These are the activations of a small neural network, seen along a few directions. Each row is one input.
In each table, some parts of the input vary, and every possible input appears once, in random order.
A made-up example of a description, with smaller parts first: values(3) and (point or ring(9) or (line(6) and ring(8))).
Shared parts are said once, and a part with two or three values counts as separate values.

Other details of the inputs shift rows strongly along three fixed directions, in all tables alike. That doesn't count.

Rows:
row 1: [ 41  33 -18  61  36 -29  50  49  66  10  60 -28]
row 2: [ -6  -7  10 -13  20  -2 -32   9  16  21 -46  50]
row 3: [   1   -7    4    6  -58    8   53   -3   -8  -14   96 -119]
row 4: [-12  27 -17  42  42   0 -23  -1  15   9 -22  25]
row 5: [ 33 -14  25 -28   5 -24  22  52  52  30   4  24]
row 6: [-21   0  -3  10   4  15 -31 -31 -11   1 -24   8]
row 7: [  7   2   1 -23  20   3 -30  13   9   4 -48  53]
row 8: [ -5   3  -7 -11 -12  19 -16 -24 -18 -16 -11  -6]
row 9: [ 10 -15  -9  -6  11 -26 -13   8 -20   7 -42  75]
row 10: [-19  -6   3  -4  -7  18 -16 -17 -17  -8 -10 -10]
row 11: [-34 -53  18 -66 -71   8   3 -55 -94 -19   0 -11]
row 12: [ 26  -1  18 -28  -4 -33  29  44  54  38   2  28]
row 13: [ 35  37 -21  63  32 -33  49  55  63  17  53 -33]
row 14: [ -8  30 -36  57  33  23 -25 -35 -18 -34  -5 -18]
row 15: [-37 -26  -9  -8 -51  13   2 -54 -96 -32  19 -43]
row 16: [ 31   0   2  17 -16 -16  53  28  37   2  73 -64]
row 17: [-10  -2  15 -16  28  -2 -22   4  14  23 -42  54]
row 18: [ 37 -13  22 -29   4 -21  24  54  50  21   1  26]
row 19: [-28  32 -28  65  31  19 -22 -39 -14 -11   0 -17]
row 20: [ 25 -26  36 -80 -57  -9  27  34  21  11  19  -5]
row 21: [-30 -23  32 -63 -27  10 -15 -14 -17  19 -26  21]
row 22: [-32   1   6  -4  -3   9  -9 -22 -18   7  -9 -11]
row 23: [  2 -37  40 -90 -95  13  32 -11 -21  -8  43 -55]
row 24: [  4  25 -18  39  42   8 -30   6  11 -10 -25  24]
row 25: [ -1  -3   5 -14  13   0 -30   9  17  12 -48  53]
row 26: [-12  10 -39  71  36  -1  -9 -26 -56 -29   0  -3]
row 27: [-12  33 -38  57  29  24 -29 -28 -20 -31  -6 -21]
row 28: [  3  -3   5 -13  12   0 -28   3  18  12 -48  56]
row 29: [ 31  32 -32  84  22  -7  44  21  35 -22  75 -74]
row 30: [-32   4   4   7  17  11 -19 -30 -17   6 -25   7]
row 31: [-37 -13  10 -20 -41  44 -13 -59 -62 -35  16 -61]
row 32: [ 26  -5  21 -29   2 -34  31  42  54  35   4  28]
row 33: [-10  29 -32  56  39  27 -25 -29 -23 -33  -5 -21]
row 34: [ 29 -29  38 -80 -53 -10  30  27  22   8  20  -2]
row 35: [  5 -16  -6  -8  18 -25 -14  16 -25   7 -42  71]
Each input here is: ring(5) and (point or line(6)).
Changing only the ring(5) part turns row 33 into row 14. The same change can be made to row 30. Which row results?
Answer: row 32
List by row number the other rows that have the ring(5) part in common with row 35.
Answer: row 2, row 7, row 10, row 21, row 22, row 24
Which other rows does row 12 become when the line(6) part takes its other values? List them by row number.
Answer: row 6, row 8, row 19, row 23, row 28
Start at row 9 and move only the ring(5) part, one step at a time. The first step leads to row 15. Which rows follow, in order?
Answer: row 35, row 26, row 11
List by row number the other rows that have the ring(5) part in common with row 25.
Answer: row 3, row 4, row 13, row 15, row 20, row 27

Rows:
row 36: [-40 -10  36 -54 -13  32 -41 -16  13  22 -51  13]
row 37: [-42  -6  31 -51 -20  18 -30 -39  21  32 -48  21]
row 38: [-11 -41  20 -48  -3   5 -22 -16 -35  -2 -43  37]
row 39: [  0 -18  24 -68 -46   2  37   3 -33  -8  28 -35]
row 40: [ 12  19 -35  38 -13   7   9 -17 -22 -35  33 -51]
row 41: [-21 -45  29 -34 -16   4 -27 -10 -36   6 -39  43]
row 42: [ 14   0 -31  46 -12   7   6 -19 -20 -37  37 -49]
row 43: [-11   9 -27  49  -6  -7  22 -27 -23  -7  40 -47]
row 44: [ 25  21  15  10  16 -21  24  37  89  39  27  -1]
row 45: [  1   7 -21  37  12   9  19 -12 -32 -27  37 -55]
row 46: [ 44   1 -15  -2  15 -24  -7  35  32   5 -28  57]
row 47: [-10   5 -22  46   1   5  13  -5 -30 -16  37 -55]
row 48: [ -1   4 -29  60  27  15 -47 -35 -26 -34 -32  30]
row 49: [-13  -1 -16  57  52  15 -36 -29 -36 -27 -32  24]
row 50: [-35  30 -30  52  35   2 -27 -40 -31  -6 -26  34]
row 51: [-15 -15  44 -70 -42  30  20  -7  17   7  22 -59]
row 52: [47 22  8  4  9 -5 10 48 89 15 24 -2]
row 53: [ 39  -8  -6  22  12 -49  41  45  47  27  26  18]
row 54: [-10 -25  18 -53 -63 -16  38 -13 -24  14  30 -30]
row 55: [27 16 19  7 23 -8 14 60 81 30 24 -9]
row 56: [-31  29  -4  39  58  43 -53 -35   6  -8 -32   1]
row 57: [ 29   5  -2  -9  39 -24   5  42  21  12 -28  51]
row 58: [ 24  12   2 -11  40 -19   7  45  19   7 -20  60]
row 59: [-25 -23  15 -48 -16   2 -25  -7 -36  12 -45  36]
row 60: [ 34  21 -10  11  10 -47  47  48  44  28  24  18]
row 61: [-34  26 -26  49  42  14 -37 -17 -38 -14 -29  26]
row 62: [ -7 -10   7 -55 -29  10 -27 -17 -30 -12 -39  50]
row 63: [ -9  -5 -14  60  -6  -7  22 -29 -23 -13  44 -41]
row 64: [ -2 -11  30 -66 -68  29   9 -13  27   0  21 -53]
row 65: [  9  28 -35  35 -14   8  12 -16 -23 -36  34 -49]
row 66: [ 16  12  -2  -3  28 -26   1  50  22  23 -26  52]
row 67: [ -6 -49  27 -48 -54  -4  25   7 -29   3  31 -36]
What is each input in this table made of?
Answer: line(4) and (values(2) or line(6))
Changing only the line(4) part turns row 52 into row 56. The same change can be made to row 48. Which row results?
Answer: row 49
List by row number the other rows that have the line(4) part in common with row 59.
Answer: row 36, row 41, row 47, row 55, row 61, row 66, row 67

Rows:
row 68: [ 21  17 -30  38   6 -14  31   2 -16 -12  37 -41]
row 69: [-38 -12   3 -17 -22   8 -41 -37 -15  18 -43  31]
row 70: [ -3   5   5  39  30  11  10  -6  18  -8  31 -51]
row 71: [  17  -19   33 -102  -46   14  -17   -3    4   -5  -27   15]
row 72: [ 15 -16  22 -28 -34 -12  29   3  40  19  24 -11]
row 73: [-25  -6 -22   0   7  11 -14 -33 -56 -22 -15   3]
row 74: [ 22  -3 -31  27  31 -26 -22   7  10   5 -38  67]
row 75: [-17 -12  19 -32  -3  48 -56 -12 -21 -14 -48  21]
row 76: [ -1  19  -4  14  24 -11  16  27  31  18   4   9]
row 77: [-28  17 -24  42   0  15 -15 -55 -67 -31 -15 -27]
row 78: [-50  27 -23  35   2  19 -36 -51 -43  -7  -7 -35]
row 79: [ 17 -25   8 -52 -51 -16  39   1 -31  -2  44 -35]
row 80: [-50   3   0  44  22  41 -27 -53 -42 -12  -2 -35]
row 81: [ 16  33 -20  26   2  27  11  19  18 -28  34 -48]
row 82: [-36   4  10 -11 -11  27 -18 -68 -28 -10  -2 -36]
row 83: [ -9  13   9   0  -1   4   6 -17   3  14   7  -5]
row 84: [ 11 -31  37 -62 -50 -16  25  12  37  36   4  23]
row 85: [-39  20  -9  13  16  12 -44 -37 -24  12 -40  22]
row 86: [ -4 -32   3 -11 -17   4  14  -6 -48 -17  31 -41]
row 87: [ 30 -15   2  -7 -24 -32  24  24  15   7 -11  24]
row 88: [ 14  -6 -13  -4 -17 -11  50  17 -16 -11  42 -44]
row 89: [  1 -14   6  14  18  -4  -4  10 -23  -6 -30  15]
row 90: [  2  30 -19  27  51 -24 -10  47  47  28 -30  45]
row 91: [ 16   7  16 -20  29 -17  17  35  57  27 -15  41]
row 92: [-23  -5  -9  21 -21   6 -28 -40 -40 -26  -8  20]
row 93: [ -2  -5   3   4 -38  -7  26  -5  16  12  40 -38]
row 94: [-3  2  5 21 30 -7 -5 32 21 22 -2  6]
row 95: [ 17 -38  21 -35 -17 -11  26  25 -18  -1  30  -5]
row 96: [ 22  17 -26  38   8 -13  28   0 -17 -17  52 -29]
row 97: [ 18 -18 -11   2 -37 -14  32  -4 -13 -13  49 -24]
row 98: [ 31  18 -14  38  46  15 -16  28  31 -27   2 -18]
row 99: [-25  -6  15 -41 -11  -1  -3   7   1  23 -20  20]
row 100: [-28  16 -21  52  30  19 -43 -62   4 -10 -31   6]
row 101: [ 36  -7  10 -36 -52  10   9  25  37  -2  19 -11]
row 102: [ -7  -7   0 -16  -9 -20 -25  13  29  33 -39  48]
row 103: [ 10  11   2  37  62 -15 -12  44  45  30 -25  45]
row 104: [  8  31 -13  42  49  -5  16  11  46   0  14 -12]
row 105: [-12  31 -14  39  26  -1 -11 -13   6  11  -4   1]
row 106: [-56 -34  29 -47 -44  25 -22 -30 -53   4  -5 -42]
row 107: [  2 -42  47 -63 -19 -10 -10  28 -15   9 -23  62]
row 108: [ 16  23   5  12  25 -12  11   8  40  17   6   8]
row 109: [ -4  -3  23 -73 -24  32 -53 -14  -9   3 -63  54]
row 110: [ 28 -21  -8 -13 -17 -27  13  16   9  11 -11  29]
row 111: [  2   2   1 -36 -25  31   0 -10  -7 -35  13 -44]
row 112: [ 45   8 -13   3 -12   1   4  17  46 -20  17 -20]
row 113: [-2 14  4  9 13 -1 27 13 26 12 19 -7]
row 114: [  5  21 -15  42   5  -7  29  15 -12 -29  50 -25]
row 115: [ -7 -22  17 -48 -39  -6  28   1 -33  -7  -7  -7]
row 116: [ 18   8   6   5 -29 -15  35  12 -13 -16  59 -28]
row 117: [ 20 -10  30 -11  36 -15   6  41  53  30 -14  35]
row 118: [ 21   1 -24  55  46 -11  10  27  -4  -6   7  -8]
row 119: [-14  12 -28  25  57   2 -40 -15 -26  -9 -56  78]
Changing only one part turns row 93 into row 76. The same change can be made to row 84. Which row results?
Answer: row 113
What is each input in this table made of?
Answer: line(4) and (values(2) or line(5) or line(6))
Which other rows does row 81 become when the line(4) part takes its other values? List them by row number.
Answer: row 75, row 101, row 109
Which other rows does row 82 become when the line(6) part takes its other values? List them by row number.
Answer: row 78, row 83, row 85, row 105, row 108
Which other rows does row 98 become when the values(2) part takes its other values? List them by row number.
Answer: row 75
